Each row below holds a small network's activations on one input, seen along a few directions.
In each table, some parts of the input vary, and every possible input appears once, in random order.
A made-up example of a description, with smaller parts first: one of 3 separate values, together with either a single point or one of 11 places around a ring or (one of 6 places along a line, together with one of 8 places around a ring).
Shared parts are said once, and a part with two or three values counts as separate values.
In the rows, 128 means zero.

Other details of the inputs vary at random and push rows far along two fixed directions, the same in every table; ignore that.

Table:
x1: [139 121 134 114 132 128 127 126 127 122 136 123]
x2: [126 113 140 124 134 132 127 131 125 132 134 131]
x3: [125 120 139 126 124 132 123 136 135 131 142 133]
x4: [125 117 137 124 137 128 135 138 118 135 135 136]
x5: [124 117 137 123 128 135 120 134 137 130 138 129]
x6: [132 142  85 155 125 130 150 122 142 124  84 113]
x7: [128 117 137 127 122 134 127 131 130 126 143 135]
x8: [128 117 138 119 129 138 129 131 127 132 137 133]
x9: [136 125 135 119 127 121 122 132 135 122 141 123]
x10: [125 114 140 132 126 127 126 132 128 127 140 133]
x11: [128 122 137 127 130 132 129 138 127 131 143 140]
x12: [136 124 135 113 135 126 125 132 133 127 135 121]
x13: [131 147  86 161 120 130 141 124 146 121  91 114]
x14: [126 119 139 119 132 136 125 136 132 137 136 131]
x15: [132 146  87 154 128 135 144 123 143 127  86 113]
x16: [138 125 131 113 134 125 133 132 121 125 137 128]
x17: [126 115 137 123 124 137 122 128 131 126 139 132]
x18: [126 116 140 131 131 125 132 137 122 129 139 138]
x19: [117 126 137 115 138 132 139 128 126 132 142 126]
x20: [127 119 135 119 133 130 136 136 120 135 138 139]
x21: [137 118 138 124 130 116 124 128 128 117 139 122]
x22: [136 116 136 121 133 120 120 125 131 117 135 119]
x23: [128 121 137 126 125 132 132 136 124 128 142 140]
x24: [127 117 137 124 128 138 119 130 134 129 140 132]
x25: [139 123 134 121 124 123 124 126 130 117 141 125]
x26: [135 127 133 112 138 123 131 138 126 130 136 126]
x27: [128 122 135 120 136 135 132 139 122 137 138 138]
x28: [127 116 138 128 122 129 128 130 130 128 142 136]
x29: [110 150  91 163 123 135 157 122 144 127  95 116]
x30: [139 121 134 121 126 118 125 126 130 117 141 125]
x31: [131 149  88 159 124 128 146 128 140 123  93 119]
x32: [126 113 136 124 126 133 124 128 133 127 138 132]
x33: [128 120 135 119 132 135 135 137 120 134 138 138]
x34: [129 119 137 121 133 139 125 133 129 135 137 133]
x35: [124 111 139 128 130 131 122 129 130 127 137 130]
x36: [136 121 134 117 140 118 133 134 119 125 134 126]
x37: [125 123 139 126 128 129 129 141 129 133 141 138]
x38: [117 146  91 157 127 139 151 137 137 141  88 126]
x39: [128 119 137 128 126 135 123 134 133 129 143 135]
x40: [130 142  85 157 120 134 142 119 146 118  87 110]
x41: [130 146  85 152 128 126 153 127 134 127  87 118]
x42: [135 122 134 116 131 125 118 129 137 122 137 120]
x43: [138 126 131 113 139 126 131 134 123 128 138 128]
x44: [137 121 136 125 133 114 130 133 123 119 138 127]
x45: [136 128 135 119 131 119 127 137 130 124 140 127]
x46: [128 115 138 120 130 134 130 130 127 133 137 134]
x47: [137 119 133 118 129 121 122 123 133 117 137 122]
x48: [137 118 136 118 137 121 126 128 126 123 133 121]
x49: [105 203 174  98 100  98  18  66  50 155 115 151]
x50: [ 76 229 132 137  95 113  53  56  60 167  65 139]
x51: [127 119 136 127 126 127 134 135 125 129 141 141]
x52: [110 142  90 161 123 141 149 115 153 124  93 107]
x53: [139 124 134 120 129 116 131 131 125 119 141 130]
x54: [118 124 140 123 127 130 130 122 136 124 147 122]
x55: [131 148  85 161 120 128 152 127 140 119  90 118]
Each input here is: one of 5 places around a ring, together with either a single point or (one of 2 separate values, together with one of 5 places along a line).
The inputs of x12 and x42 match in every part but the place on the ring of 5. If x34 is changed in the same way as x12 into x42, which row does it become?
Answer: x24
Change only the place on the line of 5 in x8. List by row number the other rows that result.
Answer: x2, x14, x34, x46
Change only the place on the ring of 5 in x20. List by row number the other rows that result.
Answer: x28, x32, x46, x51
List by row number the other rows that have the place on the ring of 5 in common with x23.
Answer: x11, x18, x29, x31, x37, x44, x45, x51, x53, x55
A walk changes only the place on the line of 5. It starts at x9 and steps to x13. List the rest of the walk in order.
Answer: x25, x30, x21

Table:
x56: [105 154 128 148 110 133 107 116 111 147 109 147]
x57: [135  94 226  54 136 116  80 140  84 140 223 168]
x58: [110 143 123 136 125 140 129 128 117 147 114 140]
x59: [131 148 112 141 119 120 117 118 117 130  99 128]
x60: [137 153 109 137 119 111 119 113 122 118 103 117]
x61: [143  79  80 159 152 157 217 181 187 117 125 116]
x62: [127 157 116 140 112 113 103 104 121 120 104 119]
x63: [183  33 178  61 171 122 167 180 168  87 236 112]
x64: [115 145 122 133 127 130 128 119 117 137 113 129]
x65: [115 146 126 133 118 131 106 109 121 137 108 127]
x66: [121 153 121 132 117 121 107 103 126 125 110 116]
x67: [125 145 118 131 127 129 120 117 120 134 107 125]
x68: [120 155 121 142 111 122  99 107 114 133 101 131]
x69: [110 155 125 147 112 123 108 109 111 136 107 135]
x70: [100 149 133 138 114 141 110 117 114 151 114 143]
x71: [132 150 115 128 127 119 121 111 126 123 110 114]
x72: [140  94 222  54 139 107  84 132  88 128 221 156]
x73: [148  81  78 157 154 147 218 174 188 105 123 105]
x74: [159  79  76 153 154 146 209 173 191 102 119 100]
x75: [105 149 131 136 116 131 111 109 115 141 114 132]
Describe the family of inputs behind these rows.
Answer: one of 4 places along a line, together with one of 5 places around a ring
The inputs of x70 and x58 match in every part but the place on the ring of 5. If x65 is changed in the same way as x70 into x58, which row does it become?
Answer: x67
Change only the place on the line of 4 in x60. List by row number the other rows that result.
Answer: x57, x59, x72

Table:
x76: [138 129 140 116 141 123 132 139 128 126 142 121]
x77: [127 115 139 124 131 147 124 132 134 137 140 134]
x78: [142 128 136 114 134 126 139 138 127 124 149 127]
x79: [121 116 141 122 133 145 130 131 127 134 137 134]
x80: [122 169 120 131 126 115 116 122 113 138 106 128]
x81: [125 156 117 141 115 114  96 113 122 124 107 125]
x82: [111 150 125 145 118 114 114 120 108 140 103 141]
x83: [128 114 135 121 128 147 129 137 135 136 145 137]
x84: [119 116 141 121 136 140 128 136 127 135 136 132]
x85: [124 117 138 123 134 142 121 136 134 139 138 132]
x86: [131 120 136 118 142 128 130 118 121 120 141 122]
x87: [114 156 121 128 117 115 109 106 124 134 103 117]
x88: [125 133  38 193 139 145 195 133 173 113  58  92]
x89: [114 154 125 131 117 118 109 103 122 133 102 114]
x90: [125 114 144 129 129 132 134 132 128 129 148 132]
x91: [131 107 138 127 128 124 144 142 130 125 147 142]
x92: [110 153 120 137 121 134 105 121 120 150 104 137]
x93: [131 149 115 130 123 114 107 119 110 137  94 129]
x94: [146 113 134 116 136 121 122 133 124 126 128 124]
x95: [151 109 131 112 131 126 132 136 126 121 137 128]
x96: [131 117 141 114 129 126 129 118 139 121 139 114]
x97: [115 156 115 132 129 117 113 109 109 132 105 125]
x98: [130 108 140 128 125 127 141 138 126 125 146 140]
x99: [105 153 122 135 123 131 112 120 113 146 102 137]
x100: [107 156 124 143 117 119 114 121 113 142 108 135]
x101: [144 117 132 122 125 123 122 133 141 108 150 128]
x102: [125 112 140 125 125 133 140 138 130 126 153 134]
x103: [149 112 136 116 134 126 125 130 124 124 130 126]
x104: [123 114 135 117 131 141 136 139 131 133 144 140]
x105: [133 118 129 113 138 125 137 128 127 117 148 127]
x106: [132 116 138 111 124 126 134 123 140 119 144 117]
x107: [129 114 134 119 129 142 130 141 137 136 146 140]
x108: [144 116 138 126 128 125 116 125 137 111 145 122]
x109: [125 114 139 123 126 129 139 141 132 127 154 137]
x110: [134 152 113 128 116 117 111 116 108 135  98 134]
x111: [117 157 120 127 111 118 114 103 122 132 106 123]
x112: [118 157 115 133 123 124 117 102 105 129 108 128]
x113: [144 116 134 123 123 126 121 129 138 108 148 125]
x114: [127 153 121 144 116 117  97 110 121 123 107 121]
x115: [122 116 143 128 132 128 130 136 128 130 145 129]
x116: [142 129 133 113 135 124 142 142 131 124 149 129]
x117: [140  86  60 193 140 153 222 163 194 107  94 106]
x118: [123 114 138 118 129 144 135 136 128 132 143 137]
x119: [126 112 142 132 132 122 132 136 124 129 138 134]
x120: [142 126 141 116 140 127 136 135 129 125 146 123]
Describe the family of inputs behind these rows.
Answer: one of 5 places around a ring, together with either one of 4 places along a line or one of 5 separate values
The inputs of x79 and x104 match in every part but the place on the ring of 5. If x108 is changed in the same way as x79 into x104, which row does it become?
Answer: x101
The inputs of x77 and x83 match in every part but the place on the ring of 5. If x90 is changed in the same way as x77 into x83, which row does it become?
Answer: x102
A walk changes only the place on the line of 4. It starts at x107 and steps to x104. List the rest of the walk in order.
Answer: x109, x91
List by row number the other rows that have the place on the ring of 5 in common with x88.
Answer: x76, x84, x85, x89, x94, x114, x115, x119
A walk changes only the place on the line of 4. It starts at x82 and steps to x100. List the rest of the walk in order.
Answer: x99, x92
